Look-ups in named tables: a row name and a column name give one cell, copied from the table.

Table pul
|  | rame | kapa | nazalez | doz | luz | ronabim | sel | mekav |
|---|---|---|---|---|---|---|---|---|
| bazul | 0.989 | 0.819 | 0.658 | 0.299 | 0.396 | 0.208 | 0.644 | 0.688 |
| rupegop | 0.712 | 0.318 | 0.412 | 0.193 | 0.586 | 0.664 | 0.956 | 0.847 |
| telit | 0.402 | 0.204 | 0.645 | 0.691 | 0.995 | 0.819 | 0.664 | 0.298 |
| fuvosek | 0.906 | 0.891 | 0.753 | 0.365 | 0.399 | 0.216 | 0.500 | 0.668 |
| rem | 0.272 | 0.385 | 0.677 | 0.825 | 0.951 | 0.778 | 0.461 | 0.358 |
| vubo | 0.664 | 0.966 | 0.843 | 0.703 | 0.309 | 0.411 | 0.195 | 0.604 |
| lebagez | 0.787 | 0.522 | 0.321 | 0.320 | 0.306 | 0.687 | 0.768 | 0.980 |
| gunedan | 0.397 | 0.204 | 0.639 | 0.683 | 0.986 | 0.818 | 0.664 | 0.298 |
| kek | 0.358 | 0.398 | 0.208 | 0.509 | 0.667 | 0.909 | 0.891 | 0.755 |
| bas | 0.438 | 0.367 | 0.269 | 0.400 | 0.678 | 0.835 | 0.940 | 0.776 |
| rir | 0.726 | 0.322 | 0.405 | 0.192 | 0.569 | 0.663 | 0.953 | 0.856 |

kek, ronabim => 0.909
lebagez, luz => 0.306
rem, nazalez => 0.677
bazul, luz => 0.396
rir, rame => 0.726
fuvosek, ronabim => 0.216
bazul, ronabim => 0.208
telit, luz => 0.995
bas, rame => 0.438
rem, ronabim => 0.778
rir, kapa => 0.322
fuvosek, doz => 0.365
lebagez, nazalez => 0.321
bas, nazalez => 0.269
rupegop, sel => 0.956
lebagez, mekav => 0.980
lebagez, ronabim => 0.687
Row with the largest doz: rem

zudola =
|  | dedelu | leros | dav | vuvavum | duk | kip |
|---|---|---|---|---|---|---|
| patudat | 4730 | -25 | 1831 | -1015 | -1956 | 203 |
| vid | -2661 | -1066 | -2032 | -1471 | -1746 | -1352 |
| pogival | 1631 | -379 | 231 | -1323 | -2275 | -252 |
| punol | 7156 | 206 | 3104 | -911 | -2129 | 776 |
| muvoz | -1771 | -1482 | -1490 | -1210 | -969 | -1514 |
| vofepu | -1807 | -1823 | -1380 | -939 | -59 | -1956 |
| ketav | -6083 | -2123 | -3717 | -1351 | -478 | -2634 |
| koz | 856 | -660 | -197 | -1297 | -1926 | -481 |

What is the kip of koz in zudola?
-481
What is the dedelu of vid in zudola?
-2661
What is the dedelu of pogival in zudola?
1631
What is the vuvavum of punol in zudola?
-911
What is the dedelu of patudat in zudola?
4730
What is the dedelu of muvoz in zudola?
-1771
What is the leros of muvoz in zudola?
-1482
What is the vuvavum of vid in zudola?
-1471
What is the vuvavum of koz in zudola?
-1297
What is the dedelu of koz in zudola?
856
What is the dav of vofepu in zudola?
-1380
What is the leros of vid in zudola?
-1066
What is the vuvavum of ketav in zudola?
-1351
What is the vuvavum of vofepu in zudola?
-939
What is the vuvavum of muvoz in zudola?
-1210
What is the duk of muvoz in zudola?
-969
What is the dav of punol in zudola?
3104
What is the dedelu of punol in zudola?
7156

Table tobus
	zus	zav	fol	zedaze
daku	-2.42	-0.16	3.27	4.66
lemazi	6.91	3.97	2.65	-0.50
mosi	7.18	5.57	-0.54	-5.25
tul	0.86	2.39	2.01	1.84
petoki	3.88	6.21	-2.20	-0.16
mekase	9.19	7.18	-3.51	-4.84
nur	2.07	1.30	2.60	3.59
gefa	3.21	0.26	5.94	3.35
bupu	-1.19	-2.11	5.81	6.38
lop	2.97	4.89	0.00	-1.09
mufal	3.49	3.11	2.47	1.07
suni	4.99	6.71	-1.22	-1.51

zus of lemazi is 6.91
zav of mekase is 7.18
zav of suni is 6.71
zedaze of suni is -1.51
fol of tul is 2.01
zedaze of mekase is -4.84
zav of lemazi is 3.97

tupad
|  | tif | buleb | gaf | kib | tino | buf | vil | lis | vigebu | kekos |
|---|---|---|---|---|---|---|---|---|---|---|
| madelu | 172 | 152 | 132 | 141 | 184 | 152 | 140 | 94 | 126 | 153 |
| dus | 72 | 106 | 130 | 121 | 53 | 103 | 125 | 194 | 146 | 104 |
| gefarab | 105 | 117 | 126 | 128 | 88 | 116 | 135 | 163 | 142 | 118 |

madelu, gaf: 132
dus, lis: 194
dus, buleb: 106
dus, vigebu: 146
madelu, kekos: 153
gefarab, vigebu: 142
madelu, tino: 184
gefarab, vil: 135
madelu, buf: 152
gefarab, lis: 163
Which row has the largest vigebu? dus

bak:
         bivimar     nug    mavi  bidaved  tifupu  lakemi     nup
rab       46.645  31.891  83.345   46.565  77.357  50.573  38.829
vatoleg   57.408  23.115  59.369   21.107  62.571  78.512  66.994
kulitef   44.174  23.640  62.437   21.311  57.314  52.536  53.357
vit       47.445  42.367  14.514   26.326  15.522  47.143  54.512
banidut   32.317  44.772  53.532   47.149  42.066  12.394  28.830

banidut, bidaved => 47.149
vit, lakemi => 47.143
kulitef, bidaved => 21.311
banidut, lakemi => 12.394
vit, nug => 42.367
kulitef, mavi => 62.437
vit, bivimar => 47.445
kulitef, tifupu => 57.314
rab, mavi => 83.345
kulitef, bivimar => 44.174
kulitef, nug => 23.640
banidut, mavi => 53.532
vit, mavi => 14.514
rab, nug => 31.891

kazose:
fields: garar, siv, palam, bunofog, fuf, rabo, lun, vud, fol, zizuk
zubuf: [28, 33, 42, 67, 83, 82, 49, 46, 73, 43]
zukeseg: [31, 67, 24, 47, 62, 36, 70, 27, 74, 33]
feze: [28, 63, 21, 45, 63, 36, 72, 28, 69, 30]
bis: [58, 57, 21, 22, 61, 52, 35, 39, 75, 65]

fol of bis: 75
bunofog of bis: 22
vud of bis: 39
garar of zubuf: 28
lun of zukeseg: 70
palam of zukeseg: 24
bunofog of zubuf: 67
vud of zubuf: 46
rabo of bis: 52
garar of zukeseg: 31
palam of zubuf: 42
lun of bis: 35
lun of feze: 72

Table dezemiz
fields: gine, tomep, mem, lorelep, tusomuv, nerum, tevi, rader
lezor: [-75.52, -20.88, 7.70, 5.02, -11.26, -44.09, -14.77, 5.64]
luba: [-2.04, 19.78, 0.20, -2.13, 19.96, -51.90, 22.81, -38.26]
vefiba: [-57.14, -25.83, 12.25, 25.88, 57.82, -53.37, -53.50, 39.86]
kabim: [-31.19, 14.55, -40.32, -58.62, 7.88, 12.68, -46.83, 35.03]
gikid: [-1.42, -14.49, 20.38, 13.67, 11.13, 30.16, 0.48, -0.80]
nozagor: [-6.87, -36.49, -36.02, 44.42, -92.80, -74.87, 12.09, -99.13]

vefiba, lorelep -> 25.88
gikid, nerum -> 30.16
vefiba, tomep -> -25.83
lezor, tevi -> -14.77
kabim, mem -> -40.32
lezor, gine -> -75.52
lezor, mem -> 7.70
luba, gine -> -2.04
kabim, rader -> 35.03
gikid, rader -> -0.80
kabim, tevi -> -46.83
nozagor, nerum -> -74.87
nozagor, lorelep -> 44.42
gikid, tevi -> 0.48
gikid, gine -> -1.42
nozagor, mem -> -36.02
vefiba, gine -> -57.14
Row with the largest tomep: luba

tokufos:
           gupo     pek     soz   posez
nar      -0.173   0.017   0.177  -0.120
dovogas  -0.846   0.238  -0.151  -0.782
suvifot  -0.445   0.597   0.043  -0.904
tur      -0.543  -0.329  -0.359  -0.921

posez of tur is -0.921
soz of dovogas is -0.151
posez of suvifot is -0.904
posez of dovogas is -0.782
gupo of suvifot is -0.445
pek of nar is 0.017

rus =
|  | bepebik | puv | vezul | nin | kilurib |
|---|---|---|---|---|---|
| kuva | 128 | 144 | 56 | 151 | 157 |
| lolari | 172 | 116 | 176 | 207 | 147 |
| fumat | 159 | 121 | 103 | 195 | 113 |
| rar | 187 | 167 | 205 | 141 | 165 |
| fimosen | 143 | 174 | 186 | 144 | 145 |
| lumeraf | 131 | 137 | 126 | 184 | 116 |
| boge | 128 | 172 | 79 | 131 | 166 |

boge, vezul => 79
lolari, bepebik => 172
boge, kilurib => 166
lumeraf, kilurib => 116
fumat, vezul => 103
kuva, kilurib => 157
boge, bepebik => 128
lumeraf, nin => 184
fumat, kilurib => 113
lolari, puv => 116
fimosen, vezul => 186
kuva, bepebik => 128
fumat, puv => 121
lumeraf, puv => 137
kuva, vezul => 56
fumat, nin => 195
rar, bepebik => 187
fimosen, bepebik => 143
rar, vezul => 205

Table mis
        rar  gat  pomuke  tefosu  kodimo  bifi  gato  nuvedel  zeduba  lalel
libami  142  156     137     144     147   148   153      149     133    121
faza     86  197      66      72     136   151   148      166      44     46
pemabu  142  158     138     145     146   150   150      152     134    113
naz     139  178     139     149     136   167   133      175     129     42

libami, zeduba => 133
naz, bifi => 167
libami, lalel => 121
libami, pomuke => 137
naz, nuvedel => 175
naz, kodimo => 136
faza, nuvedel => 166
pemabu, lalel => 113
naz, tefosu => 149
faza, gato => 148
pemabu, gato => 150
libami, tefosu => 144
Row with the largest nuvedel: naz

raso.csv
,mipes,lan
magol,161,205
defemo,231,151
kovazav,35,123
nupe,190,44
lavolun,143,37
gif,131,149
bot,146,114
likozo,189,115
davivif,37,63
zosusi,156,63
lib,146,73

kovazav, mipes -> 35
magol, lan -> 205
lavolun, mipes -> 143
gif, lan -> 149
nupe, lan -> 44
gif, mipes -> 131
likozo, lan -> 115
davivif, mipes -> 37
lavolun, lan -> 37
magol, mipes -> 161
zosusi, mipes -> 156
zosusi, lan -> 63
kovazav, lan -> 123
davivif, lan -> 63
lib, lan -> 73
defemo, mipes -> 231
Row with the largest lan: magol

